A small network was shown many inputs. Here are its activations along a few directions, one row for each input.
In each table, some parts of the input vary, and every possible input appears once, in random order.
Descriptions start from the smaller parts, as in this example, which fits no table here: one of 8 places around a ring, together with either a single point or (one of 2 separate values, together with one of 4 places along a line) or one of 9 places along a line.
Shared parts are said once, and a part with two or three values counts as separate values.

Other details of the inputs vary at random and push rows far along two fixed directions, the same in every table; ignore that.

A family of inputs:
r1: [ -1 -13 -29   4  11 -18   5 -31   1 -22  25 -29  29  -2   6  15]
r2: [  7  -7  18  -5 -24  28 -24  28  -6  28 -33  17  10 -27  17 -20]
r3: [ -8   2   2  -6   7 -10  18 -34   0 -30  18 -41  -4  13  -9  15]
r4: [ 10  -2  28  20 -14  33 -10   9 -17   5  -8 -36  26   0  -9  17]
r5: [-21  -3 -18 -39 -11 -15  29 -11  11 -15 -18  29 -24  -1  20 -14]
r6: [  4   6 -12 -18  12 -10  14  -9  23  -5  16  35 -20   6   6  -8]
r7: [  6 -11  13 -10 -31  36  -4  45 -12  24 -47  27   3 -23  19 -15]
r8: [ -8   1 -27   0   6 -24 -21 -31   6 -24  10 -25   8  -9 -12  11]
r9: [  6   4 -22 -15  -6 -16  28   5  11  -7  -5  46 -35  19  16 -21]
r10: [  8  -3 -13  15  12 -21  23 -27  13 -18  35 -11  16   8  -2  23]
r11: [ 18 -18  31  31 -12  10 -34  13 -24  21   7 -23  24  -4  -7   2]
r12: [ -6   2  -3 -30  -2 -16  44   0  18  -9  -3  33 -43   4  13  -2]
r13: [ -6  -1 -22  13  26 -25  13 -22   7 -15  20 -35  27  14 -11  16]
r14: [  1   9 -20 -22  12  -7  13  -5  23  -6   0  48 -35   8   1  -7]
r15: [  0   5  22  -1  -8  30  -5  46   2  43 -36  31  -4 -15  13 -31]
r16: [ 26 -20  28  45 -12   5 -12   6 -32  14   5 -33  37  -4  -1  14]
r17: [  2  15  23  -8 -17  41 -15  35 -10  25 -34  22 -22  -6   8  -8]
r18: [-12  -5 -12  18   6 -21 -25 -20 -11 -18  24 -17  -7   8 -22  12]
r19: [ -4  -7 -18  13   6 -22 -18 -23  -2 -13  23 -10 -10  15 -18  10]
r20: [-10  -4 -26 -14   8 -27  -4 -34   7 -29  23 -22  22   0  -4   6]
r21: [ -9  13 -16 -23  12  -7   8   1  13 -11  -8  49 -47   0  -1  -7]
r22: [  3  -7 -11   4   8 -33  -1 -24  -1 -21  34 -16   3  19  -7   4]
r23: [ -9 -13  36  16  -3   5  -2  15 -23  16 -20 -39  27  -7 -10  14]
r24: [ -1   8  -9 -28   4  -9  27   4  25  -8   6  46 -31   8  10 -12]
r25: [ 13 -11  34   6 -22  19 -13  36 -15  31 -15  22  -7  -7  14 -22]
r26: [-16  14 -17 -25  16 -10  24   8  24  -1  -8  33 -20   8  11 -26]
r27: [  5 -11  21  33   6  14  -5  21 -13  20  -9 -30  41  -8   3  10]
r28: [  2   3  -8  15  11   2  14 -32   2 -21  28 -33  20  11   0  16]
r29: [ 10  -8  20   9 -26  25 -20  40 -11  32 -29  37 -21  -4   6 -19]
r30: [-22  18 -33 -24  -2 -16  -2  -4  17 -18 -15  36 -33 -14  10 -17]
r31: [ 13 -10  28  20  -3  17 -33  10 -19  14  -8 -15  14 -11 -23  25]
r32: [  4 -13  22  31   4  13 -15  18 -18  13 -12 -45  44  -5 -17  17]
r33: [  9  -3 -15  12  12 -25  17 -31   9 -21  35 -23  18  11 -15  29]
r34: [ -3  18 -11 -18  10   4   8 -15  15  -5  16   9 -15  12  10  -9]
r35: [ -2 -10 -35   0   9 -22   4 -38   2 -27  24 -35  29   3  -5  18]
r36: [ -8   7 -21   9  25 -18  -7 -22   6  -8  15 -26  13   3 -24   5]
r37: [ 22  -7  25  13 -30  23   5  42 -18  31 -33  34  -8  -3  19 -17]
r38: [ -6   8 -34 -20   0 -12  -2 -12  18 -12  -8  23 -18  -8   9 -14]
r39: [  8 -13  37  -3 -32  10  10  40 -23  28 -33  22 -23  -4  20 -13]
r40: [-13   5 -25 -37  -3 -11  10  -8  23  -5  -4  38 -16  -4  24 -26]
r41: [  2   7 -14   6   9  -2  15 -33   6 -24  24 -32  12  17  -7  15]
r42: [ 20 -15  31  29 -11  14 -13  13 -18  10   3 -34  36  -8 -20  33]
r43: [  2   6  -7 -23  10 -13  19  -6  23  -6  17  33 -21   5   9  -9]
r44: [ -5   9  -6  -5  13  -7   4 -33   6 -28  32 -33  10  17 -10   9]
r45: [ -1  -5  28  19   5  11 -19  17 -11  25  -4 -29  35 -11  -9   0]
r46: [-17  29 -18 -26   7   3   5  -2   8 -10  -5  28 -43   7   8  -9]
r47: [ -1  -4  20  30   5  12 -32  10 -23  18  -9 -42  30 -17 -30  12]
r48: [-13  11  16   3  -6  26 -12  42 -13  29 -41  27 -18 -25  -3 -21]
r49: [ -6  24 -22 -26   6   5  11  -8  19  -5   0  27 -34  14   8 -10]
r50: [  7   0  37  12  -8  30 -22   8 -16  12   6 -35  27  -4  -3   6]
Each input here is: one of 5 separate values, together with either a single point or one of 9 places along a line.
Changing only the choice among 5 separate values turns r26 into r24. The same change can be made to r45. Which row results?
Answer: r43
Changing only the choice among 5 separate values turns r6 into r2. The same change can be made to r12. Which row results?
Answer: r5
Which other rows does r17 become when the choice among 5 separate values takes its other values? List them by row number.
Answer: r8, r19, r31, r47
Which other rows does r37 become when the place on the line of 9 takes its other values? List them by row number.
Answer: r9, r11, r16, r18, r19, r22, r25, r29
List by row number the other rows that have the choice among 5 separate values in common with r46.
Answer: r3, r4, r17, r28, r34, r41, r44, r49, r50

A family of inputs:
r51: [ 16   1  26   7 -13  22  10  29  -1  25  -6  31 -15   5  15 -11]
r52: [  9 -15  33   8 -32  31 -14  32 -20  27 -37  -4  20 -28   9   1]
r53: [  5   3  36   5 -15  43  -9  43 -14  35 -39  -4  19 -18   5 -11]
r54: [  3  -3 -17  -6   7 -39  13 -29   2 -27  27   3 -25  25  -5   7]
r55: [-19  20 -32 -21  28 -21  34 -29  25 -32  21   2 -22  19  -6   7]
r56: [-14  12 -15 -12  10   3   6  24  17  17 -26  48 -27  -1   7 -26]
r57: [-15  20 -28  -2   9  -7 -46 -31  -3 -24  11 -14 -20  -3 -26   5]
r58: [ 10 -21  18  19 -14   2 -13 -12 -20 -10  10 -51  36  -3 -14  30]
r59: [ 10 -23   8  33  -1 -16 -33  -4 -19   1   7 -42  47 -18 -19  21]
r60: [  3  12  13  -2   4  16  15  25   7  17 -12  42 -39   8   3 -10]
r61: [ 16  -4  30  34  12   5 -11  -4 -14   8  24 -41  25   7 -23  22]
r62: [  6  -6  24  21  -2  11  -6 -11 -13  -5  16 -51  40   1  -6  22]
r63: [ -1   0 -25 -16   7 -16  27 -33  14 -31  25  -3  -1  16   9   7]
r64: [ 22 -11  21   5 -25  10   1  24  -8  17 -13  27 -16   2   8  -4]
r65: [ 18  -9  -2  12   2 -14   7 -20  -2 -10  35  -7   6  17  -3  15]
r66: [-24  23 -22 -45   1   2 -27   1  19  -4 -15  52 -53 -10   2 -27]
r67: [  1  -4 -16  -4   5  -8   5 -24   3 -16  13 -21  23  -1   5  10]
r68: [ 13 -22   4  32   3  -5 -30  -4 -17   6  14 -40  51 -12 -13  16]
r69: [  1   5  14 -10 -13  29   5  27   0  20 -29  14   4 -11  23 -17]
r70: [ -7   9 -25 -20   3  -4  19  19  26  12 -13  59 -26   3  26 -39]
r71: [-10  -4 -10 -21  -9 -10  20  -9   3 -17  -3   9 -26   9  11  -5]
r72: [-10  16 -18 -14  22 -16  31 -26  20 -26  25  -9  -5  17  -4   4]
r73: [-16  -1 -35  -6  15 -47   6 -26   8 -23  17   7  -9   2  -4  -2]
r74: [ -3   3   2   0   2  14  -1  32   7  28 -25  31  -5  -5   7 -30]
r75: [-14  12 -20  -6  23 -12   7 -22   9 -15  10 -26   7   6 -14  13]
r76: [  0 -14  35   9 -28  27 -17  29 -29  25 -36 -13  13 -27   6   1]
Describe the family of inputs behind these rows.
Answer: either one of 2 separate values or (one of 4 places along a line, together with one of 6 places along a line)
Which of the alternatives is r70?
Answer: one of 4 places along a line, together with one of 6 places along a line
